These are the activations of a small neural network, seen along a few directions. Each row is one input.
In each table, some parts of the input vary, and every possible input appears once, in random order.
A made-up example of a description, with smaller parts first: one of 5 places around a ring, together with either a single point or (one of 2 separate values, together with one of 4 places along a line) or one of 11 places along a line.
Shared parts are said once, and a part with two or three values counts as separate values.
In the rows, 128 means zero.

Other details of the inputs vary at random and push rows far along two fixed directions, the same in every table; ignore that.

Table:
row 1: [124  98 123 125  92 182  97 186 156 147  62 116 141]
row 2: [186 198 180 150 135 140 154  73 136 136 143 151 119]
row 3: [ 81  83 123  93 164 130  82 201 141 150 117 126 180]
row 4: [174 185 104 142 160 119 146  39  94  91 141 134 119]
row 5: [ 98 130  66 143 157  39 113 124  73  61 165 133 124]
row 6: [125 151 149 185 102  77 177 116 115  86 163 126  91]
row 7: [184 190 165 156 120 150 114  49 134 117 131 132 117]
row 8: [176 189 126 138 151 126 194  68 112 108 153 138 110]
row 9: [165 143 160 135 115 224 142 165 182 173  51 138 139]
row 10: [137 145 177 141 131 129 102 127 156 135 126 129 132]
row 11: [133 144  99 119 115 118 156  88 107  97 147 115 119]
row 12: [104 107 120  85 134 171  82 156 137 159 105 127 181]
row 13: [106  95  84  98 108 157  94 214 107 175  70 112 123]
row 14: [132 157  92 155 179  62 155 120  93  81 167 147 122]
row 15: [ 93 100  72 128 118  65 166 108  96  73 168 122  88]
row 16: [171 167 112 131 169 154 140  30 129 133 117 146 118]
row 17: [161 148 154  91 152 218 136 108 165 174 102 122 161]
row 18: [143 149 114 123 158  93 150 101 110 106 148 125 123]
row 19: [136 110 139 132 112 171 124 180 166 148  65 118 127]
row 20: [113 112 104 103 134 136 125 109 130 141 123 130 132]
row 21: [149 142 207 148 126 236 142 118 183 148 106 136 141]
row 22: [ 84  92 108 102 126  94 140 173 124 113 146 111 137]
row 23: [192 191 159 141 118 142 123  44 122 122 143 134 120]
row 24: [105 117 108 127 128 100 180 150 108  90 164 129 118]
row 25: [141 135 119 149 116  47 118  82 105  98 169 142  93]
row 26: [110  93 189 136 122 194 110 161 176 135 115 115 146]
row 27: [195 182 178 136 128 123 154  50 117 154 142 129 118]
row 28: [153 145 143 102 186 217 103 122 171 174  94 138 179]
row 29: [136 114  85 108 123 177 118 157 125 191  68 122  99]
row 30: [153 161 205 130 134 205 105 133 184 180  98 149 159]
row 31: [ 78  96 114 171  78  36 122 155  92  64 172 103 105]
row 32: [ 99  70 150  97 104 111  70 161 129 189 124 136 159]
row 33: [ 90 118  61 144 164  32 121 107  86  76 158 143 107]
row 34: [182 155 122 105 139 220 144 139 140 202  55 118 109]
row 35: [145 158 115 142 173  98 155 115 107 105 152 144 131]
row 36: [ 51  53 143 137  92 120  76 206 132  95 140 108 147]
row 37: [ 65  75 144 149  94  75 116 197 132 109 148 104 127]
row 38: [ 75  73 104  84 138 134  77 171 142 164 108 132 164]
row 39: [120  91 152 135  93 180 103 133 180 165 113 121 139]
row 40: [132 137 131 110 134 157 166 136 141 138 134 132 142]
row 41: [104  93 146 126 115 121  61 153 160 148 122 140 141]
row 42: [114  99 135  90 131 186 142 156 155 143 122 114 152]
row 43: [195 156 111 164 112 162 162  65 150 123  84 131  76]
row 44: [ 71  82 150 112 115  65  74 214 129 132 149 126 151]
row 45: [142 156 118 130 157 102 160 118 110 114 150 142 130]
row 46: [107 119 163 124 112  74 120 169 107 155 151 139 146]
row 47: [ 71  91  72 121 103  55 145 156  79  57 174 109 113]
row 48: [136 144  77 140 127  79 169 180  76 128 115 128  73]
row 49: [ 59  60 142  96  86  76  48 218 102 162 138 121 177]
row 50: [173 145 154 170 121 170 152  38 154 100 140 127  89]
row 51: [127 148  89 130 125  76 150  89  80  78 160 120 111]
row 52: [162 160 100 127 131 132 181  30 123 111 140 127  91]
Description of these inputs: one of 4 places along a line, together with either one of 2 separate values or one of 5 places along a line or one of 6 places along a line.
Changing only the place on the line of 4 turns row 30 into row 10. The same change can be made to row 35. Which row results? -> row 3
Change only the place on the line of 4 in row 13. List by row number the other rows that result. -> row 29, row 34, row 48
Change only the choice among 2 separate values in row 9. List by row number the other rows that result. -> row 48

Table:
row 53: [206 195 158 151 137 170 150   7 138 129 132 136 108]
row 54: [156 138 130  94 143 210 112 135 152 198  74 133 150]
row 55: [136 149 119 153 128  66 160  66  97  71 180 125  97]
row 56: [202 196 158 155 151 178 161  14 146 115 134 135 113]
row 57: [ 79  94 149 121 113  81 107 185 125 124 157 128 149]
row 58: [146 126 160 132 113 221 128 147 177 162  78 122 134]
row 59: [ 73  77  97 102 123 101 110 180 120 125 134 122 146]
row 60: [138 129 148  92 136 206 114 126 158 174 106 129 170]
row 61: [ 83  93  88 110 144 101 116 203 113 129 118 129 137]
row 62: [148 159  81 138 143  69 186  91  77  90 155 125  85]
row 63: [145 124 136  98 133 206  99 121 162 184  84 133 156]
row 64: [149 162 103 151 133  57 148  75  82  85 160 130  93]
row 65: [ 82  97 150 135 125  80 101 191 130 116 148 132 148]
row 66: [144 163 101 155 147  66 161  82  90  70 163 131  98]
row 67: [ 88  79 123 138  86  99 104 202 127 127 113 116 113]
row 68: [110 121 147 145 115  65 110 147 112 117 154 133 126]
row 69: [ 79  76 123 130  88 110 126 203 129 120 124 111 120]
row 70: [139 127 133 104 147 216 112 128 169 169  88 134 161]
What is each input in this table made of? -> one of 3 separate values, together with either a single point or one of 5 places along a line

Table:
row 71: [129 133  92 137 135  95 159 122 102  95 137 122 102]
row 72: [172 169 120 117 154 165 144  80 132 148 113 140 133]
row 73: [112 118 107 134 116  86 136 141 104 108 138 122 110]
row 74: [107 122  90 120 151  84 133 133  99 107 148 135 132]
row 75: [ 88  95  91 120 127  75 117 192 104 120 126 126 119]
row 76: [119 116 167 110 132 155  89 150 154 162 123 132 170]
row 77: [111 114 169 105 139 163  91 144 157 155 133 133 176]
row 78: [173 166 124 127 139 177 157  90 132 144 103 128 116]
row 79: [ 80  85 105 121 115  72 105 192 108 124 131 124 124]
row 80: [108 115  90 130 137  95 148 144 107 101 137 121 112]
row 81: [ 80  84 115 129 112  72  96 191 114 121 132 125 127]
row 82: [205 201 137 130 160 176 168   7 129 132 136 140 119]
row 83: [119 111 170 122 111 174 105 158 164 156 113 128 156]
row 84: [112 107 169 120 117 178 109 154 171 152 118 128 158]
row 85: [117 114 144 102 136 160  85 148 150 166 111 133 168]
row 86: [170 173 117 168 126  83 166  60  96  87 152 129  77]
row 87: [134 140  94 137 133  91 152 126  98 107 134 126  97]
row 88: [114 121 140 152 111  77 127 144 114 106 151 127 114]
row 89: [128 133 114 151 120  87 146 108 110  86 148 124 101]
row 90: [134 138 106 143 122  84 148 114  99 105 143 125  96]
row 91: [211 204 136 134 152 165 165  14 128 136 127 139 113]
row 92: [131 134 105 142 121  89 153 112 102  96 145 122  98]
row 93: [154 140 138 119 133 195 143  96 155 149 108 126 134]
row 94: [120 108 146 114 118 180 102 154 158 159 102 126 152]
row 95: [124 117 117 108 133 169 124 158 140 153 100 124 140]
row 96: [119 114 170 124 111 169 104 160 160 159 111 128 155]
row 97: [116 109 169 121 113 176 107 157 167 151 114 128 157]
row 98: [124 140 115 135 145  78 131  93 101  93 165 133 122]
row 99: [ 76  84 114 129 109  78 101 190 114 114 135 121 130]
row 100: [153 141 149 127 130 193 133  95 161 145 110 128 135]
row 101: [120 107 135 106 122 183 115 151 155 157 102 124 151]
row 102: [134 139 142 160 116  73 139 116 110 102 151 130 102]
Changing only one part turns row 94 into row 95. The same change can be made to row 85. Which row results? -> row 72
What is each input in this table made of? -> one of 4 places along a line, together with either one of 2 separate values or one of 6 places along a line
Which other rows agree with row 79 in the place on the line of 4? List them by row number. -> row 73, row 82, row 90, row 91, row 92, row 93, row 101
Change only the choice among 2 separate values in row 85. List by row number the other rows that result. -> row 98
A walk changes only the place on the line of 6. It starts at row 102 and steps to row 88. List the rest of the walk in order. -> row 96, row 83, row 97, row 84

Table:
row 103: [ 89  97 124 101 132 111  94 169 122 141 137 130 160]
row 104: [ 97 107 133 112 131 104  94 180 123 145 130 132 152]
row 105: [115 104 159 111 117 175 101 183 160 176  97 127 155]
row 106: [126 134 120 154 120  72 142 100 103  86 161 124  98]
row 107: [154 164 125 164 136  90 168  60 109  73 166 130  93]
row 108: [109 109 134 121 125 118  98 147 135 136 129 131 146]
row 109: [191 173 179 138 131 217 133  74 168 170  96 135 132]
row 110: [147 150 115 162 112  89 169  90 102  81 150 119  82]
row 111: [179 173 149 136 140 179 169  60 145 128 128 130 119]
row 112: [101  96 146 102 127 160  80 163 153 160 113 128 170]
row 113: [145 162 115 141 152  83 159  73  99  90 169 135 117]
row 114: [141 132 102 116 139 149 131 143 125 151  97 129 122]
row 115: [ 92  99 125 104 129 106  94 171 124 143 134 133 157]
row 116: [165 167 125 177 113  84 178  85 100  83 144 124  71]
row 117: [ 67  81 100 137 105  25 122 190  93  88 161 120 111]
row 118: [103  92 143 115 102 168 104 184 157 159  98 122 148]
row 119: [127 134 114 147 119  72 155 109  98  89 158 121  96]
row 120: [ 84  87 126 123 113 129 117 188 140 119 125 120 140]
row 121: [172 162 154 142 126 168 140  70 145 139 122 133 118]
row 122: [ 64  86 101 134 131  31 109 173  99  76 172 126 133]
row 123: [189 176 106 124 146 178 164  63 127 145 100 132 107]
row 124: [115 109 159 110 128 168  80 170 160 172 102 132 166]
row 125: [127 127  96 106 152 161 138 133 131 139 107 128 137]
row 126: [172 152 121  97 148 233 134  95 154 182  77 129 142]
What is each input in this table made of? -> one of 4 places along a line, together with either a single point or one of 5 places along a line
Which other rows agree with row 113 in the place on the line of 4? List them by row number. -> row 107, row 111, row 120, row 122, row 125
Change only the place on the line of 5 in row 124. List by row number the other rows that result. -> row 104, row 105, row 109, row 116
